Each row below holds a small network's activations on one input, seen along a few directions.
Each table varies a few parts of the input and shows all the possible inputs, shuffled.
Descriptions start from the smaller parts, as in this example, which fits no table here: one of 6 places along a line, together with either a single point or (one of 2 separate values, together with one of 5 places around a ring) or one of 11 places around a ring.
Shared parts are said once, and a part with two or three values counts as separate values.

Table:
r1: [ 47.3 -10.2   5.8 -17.2  -7.1  35.5 -34.5  -1.4  22.9 -17.6  12.3 -35.6
  -4.9  -1.8 -29.5   1.5 -23.9]
r2: [-43.1  -8.8  -7.4  13.6  39.6 -61.2  -4.3 -51.3 -21.1 -22.0  61.2  27.9
  -9.4  16.7  -7.8  24.9 -23.1]
r3: [ 15.6  17.8  10.3   4.5  -2.0   0.1   4.5  40.3 -10.4  26.2 -66.1 -38.6
  17.2 -13.9   6.0   7.0  26.4]
r4: [ -4.0  17.2  31.0  -8.5 -17.2  -2.4 -20.1  -3.0 -30.2  49.8  -2.7 -47.0
   5.5  11.2  18.7  -4.6  49.8]
r5: [ 16.6 -14.0 -14.1  11.9   9.5  19.7  31.9   4.5  29.9 -55.5 -35.4  76.5
 -34.2 -34.9  27.9  -6.5 -10.1]
r6: [-71.2  15.9 -24.2  23.5  23.6 -49.2   1.3 -43.2 -33.3  30.9  23.9  30.9
  11.0   7.5  30.9  25.1  -2.1]
r7: [  9.8   4.7  16.9  11.0 -26.7   2.7   0.7  37.5 -23.9  28.5 -49.5 -13.8
  24.8 -16.4  -3.7   1.2  51.7]
r8: [-21.1  -5.8 -22.5  24.9  13.8 -18.9  48.9  -0.1  23.4  -4.3 -55.3  49.4
 -24.9 -13.0  59.6   6.2  47.3]
r9: [  1.2  18.5  13.9 -28.0 -21.1  -6.2 -22.6  15.9 -39.3  48.1  11.4 -26.0
  22.8  35.1  33.0   1.4  49.3]
r10: [ 53.1  -5.7   0.3 -27.2 -31.0  33.9 -12.1  42.5  -9.5 -25.5 -12.0  30.1
  46.9 -15.6 -14.4 -16.0  -6.5]
r11: [ 20.1   3.1   6.9   6.5 -26.1  28.8 -17.8  32.9  41.1 -26.0 -47.6 -26.9
  18.9 -52.5 -23.4 -16.3 -35.3]
r12: [-57.8   2.0 -31.3  32.6   2.4  -2.9  82.8   8.2 -15.4  23.1 -29.6  39.5
  18.5   5.9   9.0   5.9   0.1]
r13: [ 67.3 -18.3   2.6 -26.7 -24.7  17.7 -25.7  14.2  -0.3 -12.0  44.4   1.3
  17.1  20.7 -14.4   5.4 -12.3]
r14: [-24.1  35.1  33.4  -4.7 -10.8  -0.2 -33.4   3.6  12.4  59.7 -29.6 -64.3
 -16.8  -4.2  14.4   2.5  13.8]
r15: [-70.4  13.0 -19.1   1.9  13.1  -9.6  63.3 -30.4  -5.9  57.5  29.7  11.9
   4.7  21.8  21.7   2.3   3.3]
r16: [ 51.5  -3.9   8.8   1.0 -35.6  31.6  -6.5  28.4  -2.7 -26.6 -19.5   6.9
  31.0 -38.6 -30.0 -24.7  -4.6]
r17: [ 21.7 -40.9 -28.8   5.4  23.0  11.9   5.7 -20.4  30.5 -44.2  25.4  37.8
 -61.8  -3.2  28.8 -15.6 -17.5]
r18: [ 35.4   1.5  16.6 -40.5 -12.9 -19.2 -28.2   0.6 -19.5  -5.2  49.4 -30.7
   5.6  54.5 -11.6   1.7  21.3]
r19: [ -6.3 -23.1 -13.2 -17.9  43.1 -35.5  12.9 -42.3  30.4 -19.6  39.6   6.8
 -63.5  19.0  31.0 -15.0  23.9]
r20: [ -0.5  16.7  23.6 -29.4   0.1  -6.2 -49.1 -12.5  32.0   0.7   5.7 -67.3
 -26.3  13.3 -36.5  -4.0  -7.8]
r21: [ 16.0  11.7  -4.6 -10.4 -29.4   0.9  -3.4  52.2 -38.3  29.4 -35.8   2.6
  37.8   7.4  13.1   7.9  53.6]
r22: [ 16.8   2.8  19.9 -42.1   6.3  -8.4 -34.3 -24.5   7.8  -1.2   4.6 -66.8
 -15.3  28.1 -33.9  -0.2   5.0]
r23: [ 30.3   3.9  12.2  -3.1 -14.1  34.8 -46.3   6.1  48.7 -14.5   8.7 -37.7
 -15.1 -14.5 -32.6  -3.1 -38.7]
r24: [-47.9  -6.7 -12.6 -11.3  36.1 -17.7  48.2 -35.2   7.8   3.2  73.9   3.6
 -14.9  27.3 -23.9   3.8 -13.7]
r25: [ -8.4  17.7  12.8  15.9 -14.1  -6.0  -7.6  47.0  16.9  36.6 -75.9 -41.1
   7.6 -27.6  -1.9   6.4  15.2]
r26: [ 22.2  -5.9  28.0 -28.9 -11.0 -14.6 -32.3 -17.9  -6.4  -7.4  35.9 -51.0
  -7.3  25.1 -28.2  -5.4  25.3]
r27: [-28.6 -10.6 -14.1  48.1  19.8   7.7   3.6  -5.9 -20.8 -53.0 -10.2  88.8
  27.2 -21.6  -9.8   3.1 -52.8]
r28: [-27.7  11.4 -10.4   5.5  27.6 -27.6  24.4 -35.6  22.4  40.8  -1.3  19.1
 -45.0  15.4  74.1 -14.0  41.5]
r29: [ 46.6   8.4   5.9  -8.3  -8.6  37.6 -10.2  30.6  16.9 -29.0 -39.4 -13.3
  32.2 -33.7 -25.3 -18.6 -27.0]
r30: [-17.7  -6.2 -22.8  22.3  -0.9  27.1  64.7  11.8  -6.5 -30.4  -5.1  63.7
  12.8 -22.4 -22.9  -6.0 -57.7]
r31: [-64.0   7.5 -28.6  56.6  17.3 -35.3  21.1 -10.0 -40.2 -15.9 -22.4  55.0
  30.3 -13.5  27.5  31.7   5.2]
r32: [-20.0 -39.0 -15.5  34.9  29.3  -9.3 -18.2 -27.9 -17.6 -36.1  44.6  57.1
  -7.5   0.2 -11.9  15.8 -58.1]
r33: [ 55.4 -20.5  12.1 -11.8 -26.6  26.7 -30.2   1.6   7.5 -17.4  31.4 -15.9
  -1.9   0.4 -31.9  -4.4 -11.8]
r34: [-12.7 -17.4 -25.4  16.3  15.4  17.2  42.7  -7.8   2.1 -19.7  57.7  31.3
 -21.4   7.1 -26.2  -1.8 -55.3]
r35: [ -1.5  28.0  33.6 -20.6   0.1  -3.4 -19.5  -8.3 -11.1  48.8 -22.7 -64.4
  -1.9  10.9  24.0   2.5  25.6]
- What do these inputs look like to the network? => one of 5 places around a ring, together with either one of 3 separate values or one of 4 places along a line
- The inputs of r32 and r31 match in every part but the place on the ring of 5. If r33 is changed in the same way as r32 into r31, which row does it become? => r7
- Change only the place on the line of 4 in r11. List by row number the other rows that result. => r10, r16, r29
- Start at r17 and move only the place on the ring of 5, one step at a time. The first step leads to r5. Which rows follow, in order? => r8, r28, r19
- Change only the place on the ring of 5 in r25. List by row number the other rows that result. => r11, r14, r20, r23

Table:
r36: [-33.2 -21.8 -35.8  25.9  36.6 -20.3  53.3 -28.1   7.7 -30.8  11.8  77.5
 -31.4  -1.6  34.4   1.0  -4.8]
r37: [-60.6 -18.5 -34.5  33.7  42.7 -30.9  31.1 -50.7 -15.0 -20.6  57.1  75.3
 -17.5  13.4  18.1  15.9 -35.9]
r38: [ 44.5  -7.7   9.7  -9.9 -17.9  34.4 -21.7  14.4  11.7 -37.0  -1.4   2.7
  12.3 -20.4 -30.0 -15.1 -29.5]
r39: [-20.3  18.9   9.3 -14.5   8.7 -13.6  -1.3 -12.6  10.7  36.4  -7.1 -36.9
 -18.3  15.1  20.0  -0.2  22.0]
r40: [ 17.6  15.0  26.9 -28.6 -18.7 -11.0 -35.4  12.4 -13.3  25.6  -3.9 -59.5
  12.3  20.5 -13.3   3.5  36.2]
r41: [  8.1  24.3  22.8 -15.3 -19.7  -7.7 -24.1  20.0 -24.4  46.4 -31.9 -48.6
  24.3   9.3  14.8   4.5  47.2]
r42: [-13.2  20.6  13.4  -5.8 -11.3 -10.7  -6.7   5.7  -5.2  56.5 -21.6 -34.9
  -4.3   9.0  34.3   1.1  48.7]
r43: [-76.5  -2.2 -36.5  41.8  28.0 -25.6  71.2 -19.1 -28.1   3.9   8.7  75.4
  11.5   1.0  20.0  14.5 -12.4]
r44: [  5.2   7.1  18.7 -21.3  -0.9 -10.3 -18.7 -11.5   6.5  22.7  13.3 -56.3
 -13.3  16.0  -8.4  -2.0  20.5]
r45: [ 66.3 -14.8   6.3 -22.5 -26.2  40.9 -26.1  26.1  12.6 -34.4  17.1  -9.3
  15.7  -6.8 -41.2 -11.7 -31.8]
r46: [ 37.1 -14.8   2.2   5.9 -12.5  32.9 -12.3  21.4  16.0 -33.1 -11.5   3.7
  -0.5 -22.0 -28.8  -6.2 -32.3]
r47: [ 25.0  -6.1  -2.5  10.7  -8.8  21.9  -9.4  22.0  20.9 -35.5 -30.7  10.9
   9.3 -33.5 -19.7  -5.1 -27.9]
- What do these inputs look like to the network? => either one of 3 separate values or one of 4 places along a line or one of 5 places around a ring
- Start at r40 and move only the place on the ring of 5, one step at a time. The first step leads to r44. Which rows follow, in order? => r39, r42, r41

Table:
r48: [-48.1  10.8  -6.1  -5.4  25.6 -31.1  28.1 -34.7  10.9  48.1  15.8 -14.1
 -42.3  29.0  45.6   2.4  35.5]
r49: [ 40.8   5.1  27.7 -39.8 -10.1  -0.1 -24.3   2.0  21.8  23.7  -6.9 -78.3
 -26.8  15.1   1.4 -13.1  47.6]
r50: [-44.3  -8.8 -11.1   6.1  36.6 -28.5   1.2 -53.9   4.7  -6.9  61.9  16.5
 -34.7  24.0   3.4   9.0 -27.5]
r51: [-15.8 -26.8 -45.4  41.7  36.2   7.6  61.7 -13.4  30.0 -51.4 -17.3  83.0
 -23.0 -36.5  22.0  -3.8 -41.3]
r52: [ 20.8  17.6  22.8   2.0 -42.4  27.8 -26.4  44.1 -18.7  21.6 -37.0 -29.3
  45.9 -20.9 -24.1  -1.7   3.1]
r53: [ 62.1 -24.6  -8.6   8.6 -15.8  60.4   2.3  34.7  54.0 -75.9 -37.8  38.9
 -11.3 -54.2 -28.9 -25.0 -53.2]
r54: [-29.1  -9.2 -17.5  17.8   9.1  -6.0   6.1 -18.8 -48.5 -19.3  53.5  76.5
  27.6  16.1   0.1  11.7 -37.2]
r55: [ 40.7  -8.6  18.6 -33.3   2.8   5.0 -43.8 -18.6  20.2 -20.2  41.4 -54.1
 -15.6  13.1 -36.7  -6.6 -19.7]
r56: [ 25.0  20.2  28.6 -15.5 -25.1   0.5 -35.1  34.0   3.9  35.5 -55.9 -67.4
   4.1  -2.8   5.2   1.3  48.5]
r57: [ 49.1 -11.1   3.5 -15.9 -30.3  24.9 -24.7  29.5 -19.1 -26.6  28.4  -4.3
  46.8   2.9 -53.6   2.2 -29.0]
r58: [-52.4  20.8  -6.5  10.7  17.5 -43.0  28.6  -9.9 -16.1  47.2 -34.9  -5.4
  -3.5  12.9  49.5  13.9  56.5]
r59: [-48.8  14.5  -6.2  22.9  -4.1 -17.4  26.3   5.1 -43.1  24.3 -11.1  37.9
  32.8   1.3  16.2   9.8  16.8]
- What do these inputs look like to the network? => one of 2 separate values, together with either a single point or one of 5 places around a ring
- The inputs of r49 and r48 match in every part but the choice among 2 separate values. If r52 is changed in the same way as r49 into r48, which row does it become? => r59
- Change only the choice among 2 separate values in r56. List by row number the other rows that result. => r58
- Change only the choice among 2 separate values in r54. List by row number the other rows that result. => r57

Table:
r60: [ 43.3  15.7  37.7 -41.3 -23.2   9.1 -53.9  11.9  16.2  28.8  -7.8 -90.7
  -8.0  12.2 -13.6  -8.5  29.0]
r61: [-26.7  -7.4 -15.1  15.1  16.7  -8.2  17.2 -22.8  -2.8 -13.9  25.2  37.1
  -4.5  -0.5   3.3   2.5 -22.3]
r62: [ 76.6   1.2  30.6 -34.8 -39.0  35.7 -52.5  37.0  11.5 -11.3 -14.2 -57.1
  17.4  -7.9 -38.1 -13.6   2.7]
r63: [-16.2 -10.4 -15.7  22.1  13.8   1.9  23.5  -8.1   5.3 -14.0  -2.1  36.8
 -12.9 -11.2  10.4   0.5 -16.0]
r64: [-12.4  -1.7 -12.4   6.7  10.8  -0.5  24.2  -5.0   7.4  -7.2  -6.1  25.2
  -7.0  -4.9  12.8  -3.0  -4.7]
r65: [-17.7   0.3  -5.6   6.6  10.8 -16.7   9.7 -10.6 -12.5   3.1   0.5  17.3
  -2.0   6.2  18.0   4.7  13.1]
r66: [-19.9  -6.9 -13.7   8.4  13.0  -9.0  13.8 -15.4 -12.8  -2.8  28.5  27.3
  -0.6  12.5   4.2   7.6 -13.9]
r67: [-24.2  -2.2  -8.7   7.4  10.1 -13.7  22.5 -10.9 -10.7   4.2  13.1  13.8
  -0.5   8.7   1.7   4.9   2.8]
r68: [-14.1  -2.7 -11.5  11.1   5.3  -8.3  15.9  -2.3  -0.1   3.6  -2.5  22.1
  -5.1  -1.4  18.5   2.6   8.4]
r69: [-24.9  -9.8 -18.5  20.6  20.0 -10.0  19.9 -14.0   3.5 -22.6   8.1  36.5
  -7.3  -6.1  -1.0   6.5 -24.3]
r70: [ 36.1  23.9  32.8 -21.9 -38.2  19.8 -40.2  40.2  -4.9  32.1 -42.8 -68.2
  30.3  -7.7 -16.2  -4.2  25.3]
- What do these inputs look like to the network? => either one of 3 separate values or one of 8 places around a ring
- Which other rows belong to the same alternative as r69? List them by row number. => r61, r63, r64, r65, r66, r67, r68
